Each row below holds a small network's activations on one input, seen along a few directions.
In each table, some parts of the input vary, and every possible input appears once, in random order.
Descriptions start from the smaller parts, as in this example, which fits no table here: ring(5) and (point or (values(2) and line(4)) or ring(9)).
Shared parts are said once, and a part with two or three values counts as separate values.

Other details of the inputs shift rows strongly along two fixed directions, in all tables alike. That doesn't count.

A family of inputs:
r1: [ 22 -31  17  25  -1  38  -2  11  20 -21 -50  -1   7]
r2: [-12 -35 -27   5 -14   2   3  33  22  24 -18 -29  -8]
r3: [  0  14   1   0  13  14   2 -27 -17 -32  -1  29  -3]
r4: [-23   0 -16  -6   2 -36   1  18  19  22  18  -1 -16]
r5: [  7  31   0 -29   7  -5  15 -35 -52 -13  26 -15  22]
r6: [-12   5  11   7 -27  25   5 -26 -10 -32  11  -7  28]
r7: [ 27  -5  17  -3  22   8  -5  -7 -15 -19 -26  14  -4]
r8: [ 14  14  23  10  10  11 -11  -7   6 -17 -11  28  12]
r9: [-31  25 -46 -22  -7 -36  15  -5 -18  21  45 -13 -10]
r10: [-40  26 -21 -22  -6 -41   8 -10  -8  36  47 -22  -3]
r11: [ 20   6  23   3  15  15  -6   2   4 -18  -2  24   7]
r12: [ -7  -3 -29 -15   5 -19  -4  16  -9  40  -4 -12 -24]
r13: [  4 -21 -21 -10  12 -17  -4  24  13  43 -11  -2 -29]
r14: [ 20  13   2 -24  13   3   4 -25 -41 -17   0  -1  12]
r15: [-16 -10 -20   2   5 -29  -6  33  28  22   4  12 -18]
r16: [ 25  -9  34  20  19  14 -11  15  24 -18 -22  32  -9]
r17: [-48   5 -39  -3 -41 -18   8  -6  -3  22  51 -40   1]
r18: [-17  24   1   8 -32  17  12 -44 -21 -27  36 -24  26]
r19: [-25 -42 -10  41 -25  -6 -13  44  49  15 -14   5 -27]
r20: [  3   4   9  11  13  11  -2 -16  -2 -29 -13  39 -13]
r21: [  4   6  14   0 -10  21  10 -30 -15 -11  -7 -29  37]
r22: [ -5 -24  -4  11  12 -24 -22  48  41  30 -19  15 -37]
r23: [  5 -19 -14  -5  11 -17  -2  20  15  42  -9  -3 -34]
r24: [ 27   3  18  -3  17  17  -8  -9 -13 -10 -30  12  -6]
r25: [  6  33   8 -28   6  -7  17 -39 -49 -13  26 -15  18]
r26: [-18 -17 -28  -5 -22 -13  12  14  -2  41  13 -41  12]
r27: [ 26 -18  33  25 -10  31  -8  28  31 -15 -26  14  22]
r28: [ 15  25  11 -21  10   4  -3 -25 -21 -19  10  -1  19]
r29: [ 23 -18  43  23 -11  28  -7  24  35 -15 -26  12  16]
r30: [  7  19  11   4  11   7   3 -21 -12 -31   3  22   2]
Description of these inputs: values(2) and (line(5) or line(10)).
The inputs of r29 and r27 match in every part but the values(2) part. If r22 is changed in the same way as r29 into r27, which row does it become?
Answer: r28
A walk changes only the line(10) part. It starts at r3 and steps to r9. List the rest of the walk in order.
Answer: r15, r8, r11, r28, r5, r14, r12, r13

A family of inputs:
r31: [ -7  -9 -23 -11   2 -15   3  13  -7  28  -5 -13 -16]
r32: [ 13  29  21  -8  12  15   6 -47 -35 -39  10   7  14]
r33: [-17   0  -6   0   4 -27  -1  14  11  25  14  -3 -16]
r34: [-19  -1 -20  -2   7 -22  -1   4   0  18   5   0 -26]
r35: [-25 -10 -13   7 -19 -14   0  20  19  22  17 -20  -1]
r36: [ 15   7  14   7  11   8  -4 -16  -7 -19  -9  21  -6]
r37: [ 16  -8   6   7  -5  21   3  -7  -5 -16 -15  -1  11]
r38: [ 23  10  16  -6  14  10  -5  -5  -4 -11 -11  17   6]
r39: [ -8  12 -17 -27   3  -8  12 -18 -33  10  15 -27   4]
r40: [ 14  14  14  -9  -4  25  13 -40 -31 -34   3 -14  33]
r41: [  1  -4   4  14  -6  20  -1 -12  -1 -23 -12   3   9]
r42: [-22  12 -15  -9 -18  -3   9 -20 -17  -5  30 -27  10]
r43: [-12  12  -9 -15 -17  -1  13 -17 -18  12  23 -36  18]
r44: [-13 -24 -12   8 -12 -16  -3  36  27  34  -4 -20  -9]
r45: [  7  -5   6  17   2  10  -7   6  15 -21  -7  29  -7]
r46: [  2  -6   2  16   5   8  -4   3  14 -20 -13  28  -7]
r47: [ -8 -10 -14  -6  10 -30  -9  38  24  33   3   0 -21]
r48: [ 15  -4   9  14  14  10 -10  -5   4 -11 -22  28 -15]
r49: [  7   9  17  12  -3  12  -2  -1   9 -21   6  20  13]
r50: [  0 -28  -6  28 -11   7 -10  28  30   3 -22  14 -15]
r51: [ 23   6  19  -8   4  13   1  -6 -13  -5  -6  -4  19]
r52: [-24  24  -5 -12 -10 -16  11 -12 -10  -1  41 -12  16]
r53: [ -5  23 -17 -29   5 -16   8 -17 -29   7  27 -11   2]
r54: [ 22 -15  12   4  13  12  -5   9   3  -8 -30   8  -7]
r55: [ 14  32  27  -9   6  16   5 -45 -29 -29  12   6  19]
r56: [-28 -11 -13   6 -18 -12   0  14  17  19  12 -19  -6]
r57: [-16 -27 -28   5  -7 -13   0  24  18  30 -11 -15 -18]
r58: [-24  -8 -15   7 -20  -9  -1  14  15  21  13 -17  -6]
r59: [ 22  -3  22  -4  10  18   0  -4  -5  -9 -18  -1   9]
r60: [  8 -16  11  21   7  -7 -15  29  31  11 -22  26 -21]
r61: [ 25  -9  34  31   5  29 -14   8  29 -36 -34  46   2]
r62: [ 12   8  25   7  12   9  -4 -14   0 -18  -9  17  -2]
r63: [ 27 -14   9   6  11  15  -6   9   0  -6 -28  11  -6]
r64: [-26  20 -16 -14  -8 -14  13 -17 -17  -6  38  -9   4]
r65: [-12  10 -20 -15 -12   0  14 -21 -26   7  17 -30  12]
r66: [ 20  29  16 -22  15  12   6 -38 -36 -33   6   6  21]
r67: [-11  11  -8 -15 -16  -4  14 -13 -17  14  26 -35  26]
r68: [  3  -4   4  14  -9  21  -1 -13  -3 -20 -11   7  10]
r69: [-32   7 -15  -5 -10 -22   5   9  10  15  28  -7  -9]
r70: [-22  -8 -13   8 -23 -13  -1  20  17  23  16 -16   0]
r71: [ 23  -3  19  -3   8  17   0  -4  -7  -6 -18   2   9]
r72: [ 22  -1   3   1  17   6 -11   4   1  -9 -27  26  -8]
r73: [-18 -15 -14  -2 -12 -11   4  17  12  28   5 -28  -5]
r74: [ 16 -30  11  11  10   1  -9  37  25  16 -30   8 -10]
r75: [-10  22 -17 -29  10 -16   8 -20 -31   6  20 -12   2]
r76: [ -7   1 -12 -13   5 -28  -2  23   7  31  12  -1  -7]
r77: [ 12 -18   5   6  16  -7 -14  31  29  12 -24  22 -20]
r78: [  4  -3   1  16   2  10  -6   3  13 -18 -13  29  -7]
The inputs of r53 and r66 match in every part but one. If r72 is changed in the same way as r53 into r66, which row does it become?
Answer: r75
The inputs of r49 and r52 match in every part but one. If r76 is changed in the same way as r49 into r52, which row does it become?
Answer: r47
Describe the family of inputs behind these rows.
Answer: values(2) and line(4) and ring(6)
Change only the line(4) part in r37. List by row number the other rows that result.
Answer: r43, r65, r67
Change only the values(2) part in r33. List by row number the other rows that result.
Answer: r60
A walk changes only the ring(6) part. It starts at r69 and steps to r62. List the rest of the walk in order.
Answer: r77, r59, r73, r56
A walk changes only the line(4) part. It starts at r31 and steps to r63. List the rest of the walk in order.
Answer: r71, r51
Change only the values(2) part in r34. List by row number the other rows that result.
Answer: r48
